A small network was trained on made-up records. Each row is its average activation on records with the value named, seen along a few directions.
Values that are neighbours, or in one group, have similar rows; names and order tell nothing.
In the rows, zero is written as 500.
Strong random noise was added to every row along 3 fixed directions; ignore it. To show where, here is one row again and again, with new noise each time:
[485 457 349 695 729 536 329 494 687 236 555 394 623 344 461 675 819 669
 518]
[648 535 406 539 478 427 374 471 465 586 446 401 433 581 470 555 607 348
 660]
[451 468 541 526 615 415 448 510 531 506 467 493 565 504 510 493 496 591
 445]
[324 418 557 463 739 373 476 485 554 489 444 516 627 510 519 504 449 629
 486]
[326 413 492 405 768 335 459 437 528 532 405 481 600 570 504 548 466 505
 665]


Field M:
m5: [316 342 471 381 737 345 541 485 479 571 462 558 652 566 557 512 317 496
 753]
m7: [414 470 450 490 667 423 464 465 544 520 473 503 539 545 491 498 469 514
 599]
m6: [588 459 426 543 529 536 498 503 532 476 468 480 399 542 449 448 552 541
 388]
m3: [392 503 560 324 411 606 589 445 429 560 512 562 415 547 483 514 381 324
 677]
m9: [146 396 638 249 693 550 731 403 595 363 458 618 595 418 490 488 411 602
 396]
m8: [569 532 341 616 534 634 483 479 656 275 559 447 426 407 491 618 862 567
 406]
m1: [429 520 505 435 486 468 568 542 402 507 537 531 611 522 542 475 299 497
 601]
m2: [582 612 605 325 226 411 590 428 289 890 421 595 294 720 530 370 222 197
 576]
m4: [562 543 428 462 317 576 505 506 408 446 531 386 519 433 482 614 557 296
 821]
The values of M form a 3 by 3 grid.
- Name the neighbours of m8, in listed order. => m6, m9, m2
- Name the neighbours of m4, in listed order. => m3, m1
Each value of M is a pair of two hidden parts, and every pair occurs once (3 first parts, 3 second parts).
- m8 and m9 share the first part; m8 and m1 share the second. Which value has the first part of m1 and the second part of m9? => m4

Field B:
b1: [440 523 392 486 653 456 404 440 567 549 429 505 453 506 462 564 551 409
 590]
b3: [697 517 375 777 489 559 241 556 576 384 537 421 532 422 465 551 758 630
 379]
b7: [471 507 511 427 537 498 556 443 483 449 443 444 441 516 421 485 545 401
 638]
b4: [464 493 696 361 496 354 626 524 409 752 425 593 452 658 597 353 260 490
 348]
b12: [562 475 542 531 545 462 485 477 519 459 425 506 470 538 498 484 556 543
 343]
b10: [620 512 645 610 319 755 536 603 554 370 585 541 494 331 414 443 573 724
  55]
b9: [ 92 372 616 213 761 350 668 437 478 566 460 631 657 575 588 498 159 463
 786]
b6: [436 510 490 514 608 431 366 521 461 577 495 506 589 512 518 545 423 517
 549]
b11: [472 472 616 443 497 246 546 552 390 772 402 594 483 653 618 330 176 487
 453]
b15: [546 494 629 489 348 563 583 505 434 454 580 551 585 459 526 480 470 536
 441]
b16: [505 437 404 506 532 541 604 461 587 379 499 487 442 458 456 560 603 472
 543]
b2: [105 379 550 330 749 458 691 471 569 339 528 535 677 388 590 567 404 604
 659]
b13: [370 409 317 482 758 524 441 420 601 363 509 466 548 539 473 617 621 596
 610]
b5: [382 609 534 482 464 561 561 556 514 405 583 468 588 402 493 489 483 575
 474]
b14: [237 440 486 412 718 519 488 442 660 367 526 537 518 479 479 586 587 503
 665]
b8: [588 460 425 629 485 511 433 509 489 488 511 447 648 412 499 482 515 671
 395]
The values of B form 4 separate groups.
- List the group mates of b1, in the order listed. => b4, b12, b13
- List the group mates of b11, in the order listed. => b3, b6, b8
- List the group mates of b14, in the order listed. => b7, b10, b16
